A small network was shown many inputs. Here are its activations along a few directions, one row for each input.
In each table, some parts of the input vary, and every possible input appears once, in random order.
A made-up example of a description, with smaller parts first: one of 8 places around a ring, together with either a single point or one of 11 places along a line or (one of 3 separate values, together with one of 4 places along a line).
Shared parts are said once, and a part with two or three values counts as separate values.
In the rows, zero is written as 128.

Other details of the inputs vary at random and push rows far along two fixed directions, the same in every table; ignore that.

Table:
R1: [125 124 131 128 124 140 133 125 118 127 128]
R2: [140 127 131 122 145 134 126 137 138 137 103]
R3: [127 127 133 132 119 128 135 121 137 134 130]
R4: [131 140 132 131 127 130 135 133 121 133 130]
R5: [115 140 130 144 108 128 136 130 118 124 172]
R6: [135 121 141 128 135 122 124 135 130 145 101]
R7: [116 137 125 141 106 132 140 118 130 124 173]
R8: [134 125 116 125 134 137 114 123 130 140  96]
R9: [120 134 130 124 119 138 117 128 121 135 129]
R10: [134 115 128 123 139 136 123 124 125 132  98]
R11: [124 117 125 129 143 134 125 129 123 133  94]
R12: [134 132 125 135 127 134 132 119 132 136 134]
R13: [120 149 123 136 108 136 146 119 127 118 168]
R14: [139 124 136 124 135 124 130 138 127 143 100]
R15: [142 125 132 130 143 126 121 132 124 146 105]
R16: [131 131 129 128 119 132 140 124 135 133 129]
R17: [134 118 138 126 138 130 122 138 143 139 103]
R18: [128 131 132 128 124 135 133 139 136 126 131]
R19: [136 116 133 128 143 131 120 137 141 143 107]
R20: [108 137 124 143 109 142 135 121 113 106 162]
R21: [113 140 129 132 105 142 140 124 114 107 170]
R22: [129 107  90  77 166  23  90 122 135  56 153]
Description of these inputs: either one of 2 separate values or one of 5 places along a line or (one of 3 separate values, together with one of 5 places around a ring).
Change only the choice among 3 separate values in R4. List by row number the other rows that result.
> R2, R13
Change only the choice among 3 separate values in R7. List by row number the other rows that result.
> R5, R19

Table:
R23: [119 131 136 129 123 116 119 131 104 109 141]
R24: [159  96 147 112 182 104 109 153 153 164  22]
R25: [128 142 122 119 115 107 131 124 128 125 145]
R26: [128 149 150 189 107 246 153 132 125 189 112]
R27: [120 131 134 127 126 110 132 150 131 117 149]
R28: [112 124 114 124 125 120 108 119 126 114 144]
R29: [110 126 128 125 126 121 127 145 116 106 140]
R30: [173 104 126 108 182 119 102 136 157 168  32]
R31: [123 135 107 126 128 130 117 122 125 106 142]
R32: [128 118 128 126 125 109 137 118 141 115 150]
R33: [121 126 128 124 127 116 117 137 104 111 142]
R34: [130 132 135 127 126 108 124 142 119 123 153]
R35: [116 127 121 113 114 126 128 121 129 104 137]
R36: [129 135 142 130 124 104 124 136 119 119 150]
R37: [127 126 133 125 126 110 129 147 125 122 154]
R38: [119 124 117 128 125 112 128 111 110 115 140]
R39: [122 133 126 125 117 103 129 119 127 130 148]
R40: [134 130 122 118 124 114 138 124 144 110 142]
R41: [128 151 161 184  94 228 148 137 141 205 125]
R42: [167 105 132 104 174 119  97 139 158 174  31]
R43: [136 150 164 187  96 220 168 129 126 206 119]
R44: [111 118 125 120 115 123 127 116 128 110 140]
R45: [160  87 133 108 181 130 119 124 143 155  20]
R46: [123 129 112 126 133 114 132 114 111 110 135]
R47: [117 122 114 133 130 125 115 117 123 112 147]
R48: [131 136 119 131 130 107 140 119 125 122 148]
R49: [122 128 116 119 121 129 134 118 128 100 137]
R50: [164 104 125 105 175 124 112 125 128 163  16]
R51: [107 128 129 132 125 119 125 140 120 103 136]
R52: [118 138 116 117 115 118 125 119 112 115 136]
R53: [117 136 114 123 120 134 112 126 126 116 140]
R54: [123 140 125 112 134 130 127 133 115 103 144]
R55: [128 126 120 135 130 115 121 122 139 124 155]
R56: [109 162 160 191  69 243 166 125 107 193 141]
R57: [121 122 131 121 116 111 133 121 143 120 149]
R58: [135 141 116 122 125 107 135 122 127 120 143]
R59: [132 125 125 127 130 117 144 121 142 115 144]
R60: [117 122 127 124 126 122 123 141 110 111 145]
R61: [127 132 127 115 114 115 134 126 144 115 146]
R62: [119 112 122 123 126 118 130 113 126 105 137]
R63: [130 133 115 134 136 117 126 124 139 118 154]
R64: [136 141 129 109 140 112 130 138 131 113 146]
What is each input in this table made of?
> one of 2 separate values, together with either a single point or one of 5 places along a line or (one of 3 separate values, together with one of 5 places around a ring)
The inputs of R44 and R57 match in every part but the choice among 2 separate values. If R35 is changed in the same way as R44 into R57, which row does it become?
> R61
A walk changes only the place on the ring of 5. It starts at R31 and steps to R53. List the rest of the walk in order.
> R28, R47, R26

Table:
R65: [147 130 125 129 155  91  99 144 148 154 105]
R66: [150 108 118 111 146 112 154  96 139 121  87]
R67: [140 122 196 169 116 214 168 171 147 198  93]
R68: [137 130 121 113 167 101  81 156  91 133  95]
R69: [143 101 116 102 162 119 138 117 160 101  86]
R70: [ 96 111 112 123 107 127 133  92  87  89 130]
R71: [122 109  96 125 154 130  78 104 108 130  87]
R72: [134 107 146 106 151  93 127 156 156 117  88]
R73: [143 111 144 109 141  75 139 135 136 132  85]
R74: [107 143 130 127 131 139 104 172  95  95 155]
R75: [136 140  98 131 126 108 146  84 127 119 156]
R76: [119 131 100 116 123 133 117 126 163 102 160]
R77: [148 144 167 163 117 236 135 152 158 195  93]
R78: [123 103 102 116 146 107  99  87  92 130  77]
R79: [155 124  96 124 165 118 110 105 152 138 104]
R80: [126 170 139 184  67 227 177 102 129 203 152]
R81: [112 126 116 113 109 137 148 121 156  97 151]
R82: [ 65 131 111 138  82 158 137 110  97  52 200]
R83: [147 100 142 114 169  95 101 166 157 134 109]
R84: [110 135 140 116 116 107 139 145  69  97 139]
R85: [143 105 141  91 150 107 123 135 154 113  88]
R86: [ 79 155 138 131  91 139 144 162  79  60 210]
R87: [153 140 181 182 112 190 161 142 123 235 102]
R88: [137 127 129 110 154  88 106 140  74 138  88]
R89: [126 149 131 141 110  91 138 124 122 139 162]
R90: [105 155  96 146 103 151 142 116 148  70 227]
R91: [134 147 115 125 124 110 107 119 138 125 169]
R92: [150 139 180 158  97 214 175 125 131 202  81]
R93: [134 147 126 126 108 106 134 103 121 134 163]
R94: [109 158 127 158  97 107 128 140 124 116 247]
R95: [ 93 119 102 134 122 158  97 120 113  87 146]
R96: [140 116 132 115 160  97 100 162 162 126 100]
R97: [143 104 116  94 137  97 141 103 146 129  82]
R98: [125 121 155 131 110  96 159 136 120 124 164]
R99: [149 119  94 107 156 104  97 111 159 146  98]
The inputs of R79 and R69 match in every part but one. If R68 is changed in the same way as R79 into R69, which row does it become?
> R86
What is each input in this table made of?
> one of 5 places around a ring, together with either one of 2 separate values or one of 5 places along a line
Which other rows agree with R78 in the place on the ring of 5? List them by row number.
> R75, R80, R87, R88, R89, R93
Change only the place on the line of 5 in R97. List by row number the other rows that result.
> R66, R73, R92, R98
Change only the place on the ring of 5 in R71. List by row number the other rows that result.
> R70, R78, R82, R95
